A small network was shown many inputs. Here are its activations along a few directions, one row for each input.
Each table varies a few parts of the input and shows all the possible inputs, shuffled.
Descriptions start from the smaller parts, as in this example, which fits no table here: ring(8) and (point or line(11) or (values(3) and line(4))).
Shared parts are said once, and a part with two or three values counts as separate values.

Other details of the inputs shift rows strongly along two fixed directions, in all tables alike. That doesn't count.

A family of inputs:
r1: [-26  27 -68  -4 -53  -2  18  30  18 -20 -50]
r2: [ -5 -50 -41  64  12  28   3  30  27   1  11]
r3: [ -2  -4 -51   9 -17  27  21  32  23   1 -37]
r4: [ -7 -57  26  26  24  14 -29  -8   3   8  40]
r5: [ -6  81  16 -69 -42 -49 -15 -25 -37   2  -8]
r6: [  1  -3  16   0  -1  -5 -25 -20 -11  -3  14]
r7: [-14 -13 -43  36 -29  -1  20  21  20 -23 -31]
r8: [ 25 -31  68 -10  39  17 -31 -24 -13  35  51]
r9: [-10   2 -53   8 -20  18  18  19  17   5 -24]
r10: [ -3 -33   1  25   1   4 -16  -7   5 -16  12]
r11: [ -6 -10 -30  42 -13   3  12  12  23 -14 -26]
r12: [ 14  -3 -10  14 -12   9  20  12  15  -1 -26]
r13: [  0 -10  42 -16  16  -1 -37 -26 -21  23  42]
r14: [ 14 -60  -8  80  22  28  15  14  44  -8  -1]
r15: [ -8  30  26 -32  37 -23   9  -6 -37 -12  18]
r16: [-34  62 -45 -77 -77 -22  10 -11 -15 -26 -64]
r17: [ 25   3  56 -26  13   1 -21 -26 -17  18  30]
r18: [-11 -23 -27  35 -17  -7  -1   9  21 -30 -24]
r19: [ -3  78  13 -78 -47 -43   1 -28 -30   3 -18]
r20: [  1  25  26 -32  45 -17  17 -12 -30  -3   7]
r21: [ 14 -33  59  -5  39  10 -29 -37 -10  35  57]
r22: [ -3  14  27  -7  54 -11   2  -1 -20 -10  13]
r23: [ 13  12  -4  -8 -16  10  13  18  11   9  -6]
r24: [ -2 -39 -35  64  17  33  -3  28  30   4   7]
r25: [  0  49  24 -45 -23 -28   1  -8 -31  26  37]
r26: [  8 -30 -11  39   7  19  16  13  31   6   6]
r27: [-18  24 -39 -32   7  -5  33  27  -5 -36 -70]
r28: [ 43  -6  68   0  32  -6 -19 -24 -10  25  41]
Description of these inputs: line(4) and (point or line(6)).
List by row number the other rows that have the line(4) part in common with r23.
Answer: r3, r8, r12, r17, r27, r28

A family of inputs:
r29: [  0 -13 -10  14  12   8  13  10   9 -13 -17]
r30: [ -4   1 -18   2  -9   6   5   7   7  -3 -20]
r31: [-2 -8 -3 10  0  0 -4 -5  5 -5 -3]
r32: [-10   8 -23  -7 -11   2   6  10   5  -3 -22]
r33: [-12   7 -23  -2 -14  -5   2   9   2 -13 -20]
r34: [-1 -7 10  1 -1 -4 -9 -8 -4 -3  4]
r35: [ 12   3  23  -4  11  -4 -10  -7  -8   8  16]
r36: [ -9   9 -22 -12 -22   1  10   9   5   0 -18]
r37: [  4   3  21 -14   0  -5 -10 -12  -8   3  10]
r38: [ -6  16 -17 -10 -20  -2   3   6   4  -7 -25]
r39: [ -7   3 -19   6 -12  -2   3   6   7  -7 -19]
r40: [  8   2  21   0  11  -8 -10  -9 -11   8  18]
r41: [ 8  2 11  0 -7 -1 -1 -2  2  8  8]
r42: [  0  -3  21  -9   8  -2 -10 -10 -12   6  22]
r43: [ -1   8  11 -11   5  -2  -6  -9 -10   7  14]
r44: [ -6   1 -14   5 -17  -1   6   6   8  -2  -6]
r45: [ -5 -12  -2   6  -1   0  -6  -2   3  -8   1]
r46: [ -5  -2  -5   6  14   1  10   8  -1 -10  -4]
r47: [ 5 -6  0  5 -6  7  4  2  6  7  0]
r48: [-4 14 -1 -8 -2 -2 -1  0 -7  6  3]
r49: [ 12   4  18   1   4  -6  -5 -10  -8  12  21]
r50: [  0   7   3 -13  -3   1  -2  -8  -4   3  -3]
r51: [ -6  -5 -16   4  -9   4   1   3  12 -12 -21]
r52: [-2 11  4 -6  8 -9  8  0 -7 -6 -1]
r53: [ 6  3 -4  1 -8  1  1  1  4 -1 -4]
r54: [  5   1  18 -11  14   0  -7 -11  -7  13  18]
r55: [  8   8  14  -6   5   0  -2  -6 -10  12  24]
r56: [ 16 -76   5  83  55  29   4  16  39 -15   8]
r57: [-4  1 -9 -5  0  1  0  7  0 -1 -8]
r58: [ -2   2   6 -15  -7   0  -4  -7  -7   0  -3]
r59: [ 3  4  7  2 -9 -6  0 -4  0  7  8]
r60: [  4 -24  -3  24  14  13  -2   7  11  -3  -2]
r61: [-12  19 -23 -10 -21  -6   4   6   1  -7 -21]
r62: [  5   2  18  -3  10  -5 -10 -14  -7   8  21]
r63: [-3 -5 -4  7 -6  5  4  5  4  5  7]
r64: [  1   6  11  -6   8  -3  -6  -2 -12   7  15]
r65: [ -8  -2 -19   1   6   2  15  14   6 -14 -22]
r66: [13  7 14 -8  2  0 -1 -8 -8 14 15]
r67: [ -1   0 -17  -1  -7   5   6   8   5  -1 -10]
r68: [ 5  6  3  0 -3 -3 -1 -3 -3  5 12]
r69: [ -9   0  -5 -15  -7   0  -2   1  -3  -4  -8]
r70: [ 5  4 18 -1 16 -9  4 -7 -9  0  9]
What is each input in this table made of?
Answer: ring(6) and (point or line(6))
The inputs of r41 and r36 match in every part but the ring(6) part. If r56 is changed in the same way as r41 into r36, which row does it become?
Answer: r65
Which other rows does r40 become when the ring(6) part takes its other values? List them by row number.
Answer: r33, r35, r57, r60, r64
Which other rows does r34 become when the line(6) part takes its other values? List them by row number.
Answer: r31, r39, r40, r49, r59
Which other rows does r67 become when the ring(6) part takes its other values? List them by row number.
Answer: r49, r53, r55, r66, r68

A family of inputs:
r71: [  7 -30  -5  37  11  14 -13  -1  16  16  13]
r72: [ 13  39  40 -67  26  -6 -10 -13 -44  18  15]
r73: [-11   7 -35 -25 -62   3  10  -3   9 -17 -43]
r74: [ 10  43  48 -32  10 -42  -7 -20 -36   2  35]
r75: [  0 -42   2  40 -11   9 -10  -9  12  -4  28]
r76: [  0 -22  -7  35  46   6  -3   3   6 -11  12]
r77: [ 16 -30  -2  28  14  25 -12  -3  24  15   7]
r78: [-30  23 -46 -33 -14  -3  10  24 -12 -23 -53]
r79: [  5 -21   1  28  47  11   4   3   9  -4  -1]
r80: [  3  45 -57  10 -16  14  79  56   6   8 -32]
r81: [  4  42  39 -60  25 -12  -9 -14 -44  21  21]
r82: [ 11 -29   5  49  -9  -1 -17   1  17  -4  22]
r83: [ 21  37  46 -30 -23 -26 -17 -26 -21  27  29]
r84: [  4 -46   5  15   5  31 -10   0  22  11  12]
r85: [-36  15 -36 -36 -18  -1  21  15  -1 -25 -50]
r86: [-33  10 -42 -32 -53   6   6   9  10  -4 -39]
r87: [-12  31 -37  -4 -50  -6   5   4  14  -9 -43]
r88: [ 15  37  52 -32  13 -40  -3 -19 -34   7  25]
r89: [  3 -15   3  45  36  -3   1   3  10 -18  11]
r90: [  1 -37  -4  26   8  23 -20  11  10  17  15]
r91: [ -7  26 -29 -11 -10  -7  19  11   6 -31 -56]
r92: [  3  29  49 -46   8 -31   3 -29 -40   6  27]
r93: [ -5  -9  19 -16  -9   4 -15 -10  -8  23  28]
r94: [-23  27 -46 -21  -9 -11  16  13  -6 -23 -51]
r95: [  6 -43   9  34  -7  15  -4 -11  18   3  15]
r96: [-11 -43  -3  27   0  18 -16   2  15   6  30]
r97: [  9 -16  11  41  39   2   6   2  14 -12  -2]
r98: [-17  27 -28 -15 -27 -23  21  15   4 -34 -57]
r99: [ 28   2  29  -1 -14  -6 -15 -13   3  12  13]
r100: [-23  10 -40 -18 -67  -8  10   0   1 -16 -37]
r101: [ 20  34  44 -26 -24 -30 -19 -24 -26  25  32]
r102: [ -4 -35  -9  30   7  22 -25  10   9  10  25]
r103: [ -7 -29  -6  25  43  16 -10  14   0 -11  13]
r104: [ 12  48  46 -32  20 -34  -3 -23 -36  11  24]
r105: [-16   8 -27 -27 -25  -5  25   5  -1 -36 -55]
r106: [ 13 -22   4  49   2   7 -12  -2  19   7  12]
r107: [ 12 -39  -1  18  13  34 -18   9  18  16   9]
r108: [  1 -38  15  29  27   6  12  -4   9 -16   3]
r109: [ 20 -29  19  31  31   0   4   6  15 -18  -7]
r110: [-15 -36   1  21  36  11  -1   7   7 -15  18]
r111: [-19  24 -47 -16 -42   1   4   6  11   0 -42]
r112: [-10 -39   7  18  37  12   2   9   6  -9   7]
r113: [-19  34 -46  -2 -57 -13   0   5   7 -17 -33]
r114: [ 15  31 -63   6 -38  14  63  51  32  29 -13]
r115: [ 26  45  41 -36 -15 -14 -16 -30 -18  28  24]
r116: [  2 -36  -2  24  11  27 -18   9  16  18  13]
r117: [  1 -41  11  10  40  24   4   7  10 -10  -1]
r118: [ -6 -36   8  33  25   0   6  -3   6 -23  17]
r119: [ 17  46  38 -57  29 -16  -4 -24 -37  17  14]
r120: [  6  43  25 -37 -11 -20 -23 -29 -31  34  43]
What is each input in this table made of?
Answer: values(2) and (point or (line(4) and ring(6)))
The inputs of r106 and r104 match in every part but the values(2) part. If r90 is changed in the same way as r106 into r104, which row does it become?
Answer: r78
The inputs of r96 and r110 match in every part but the values(2) part. If r115 is changed in the same way as r96 into r110, which row does it become?
Answer: r91
Which other rows does r114 become when the values(2) part takes its other values? List them by row number.
Answer: r80
Start at r95 and move only the ring(6) part, one step at a time. The first step leads to r83. Which rows follow, in order?
Answer: r87, r111, r116, r86
Start at r73 and move only the line(4) part, one step at a time. The first step leads to r95. Which rows follow, in order?
Answer: r100, r75
Which other rows does r92 become when the values(2) part takes its other values? List them by row number.
Answer: r100

A family of inputs:
r121: [ -1 -22  30 -18  27   9 -25 -13 -13   3  14]
r122: [-15  39 -24 -17 -33 -25   6   1  -7 -20 -27]
r123: [  8  46  38 -64  36 -10   8  -9 -46  26  32]
r124: [ 38 -74  19  96  35  25  -3   3  45  -2  24]
r125: [-12 -59 -28  49   1  30 -12  17  27  -8   3]
r126: [ 21 -24  47  17  79  13   7  -5 -10  19  49]
r127: [ 13  35  32 -26   4 -20  -5 -13 -24  26  31]
r128: [ 30 -37  49  31  58  21 -20  -7  -2  39  70]
r129: [ 17  47  39 -42 -16 -20  -3 -18 -27  30  26]
r130: [-13 -29 -18  36 -14   3  -5   7  16 -13  -2]
r131: [ 24  28  43 -28 -16 -17  -6 -21 -16  31  32]
r132: [-23 -23 -20  -5   1   9  -8  -1   9 -26 -37]
r133: [-9  6 -3 -8 -5  0 -7 -6 -3  8 11]
r134: [16 -7 19  7  8 12 -4 -9  4 27 24]
r135: [ 23 -51  16  47  32  34 -10   8  21  25  33]
r136: [  7  -5 -21  32 -13   3  13  11  23 -14 -26]
r137: [-21 -10 -51  21  14   7  40  41  21 -39 -56]
r138: [-12  18 -34   3  13  -9  39  24   2 -41 -51]
r139: [  1  27 -12  -1 -11 -17  10   3  -4 -10 -16]
r140: [-17  -1 -16  -6  -7 -13   1  -4   1 -46 -51]
r141: [-30  35 -18 -57 -35 -24  -1  -5 -16 -30 -55]
r142: [ -4  44 -13 -60 -54  -5   2  -4 -14  17 -15]
r143: [ -6  -9 -39   7 -40  15  10  10  27  -4 -34]
r144: [-24  32 -36 -41 -38  -3  -1   8 -12  -2 -22]
r145: [-15  31 -33 -27 -29  -4   9   6  -3   1 -25]
r146: [ 16  39  59 -37   9 -28 -20 -30 -38  32  59]
r147: [  8 -17  22  32   7 -12 -12 -13  -1  -6  29]
r148: [-21 -60 -50  61 -11  26  -1  18  39 -23 -20]
The inputs of r131 and r142 match in every part but one. If r130 is changed in the same way as r131 into r142, which row does it become?
Answer: r125
What is each input in this table made of?
Answer: line(4) and (values(2) or line(5))
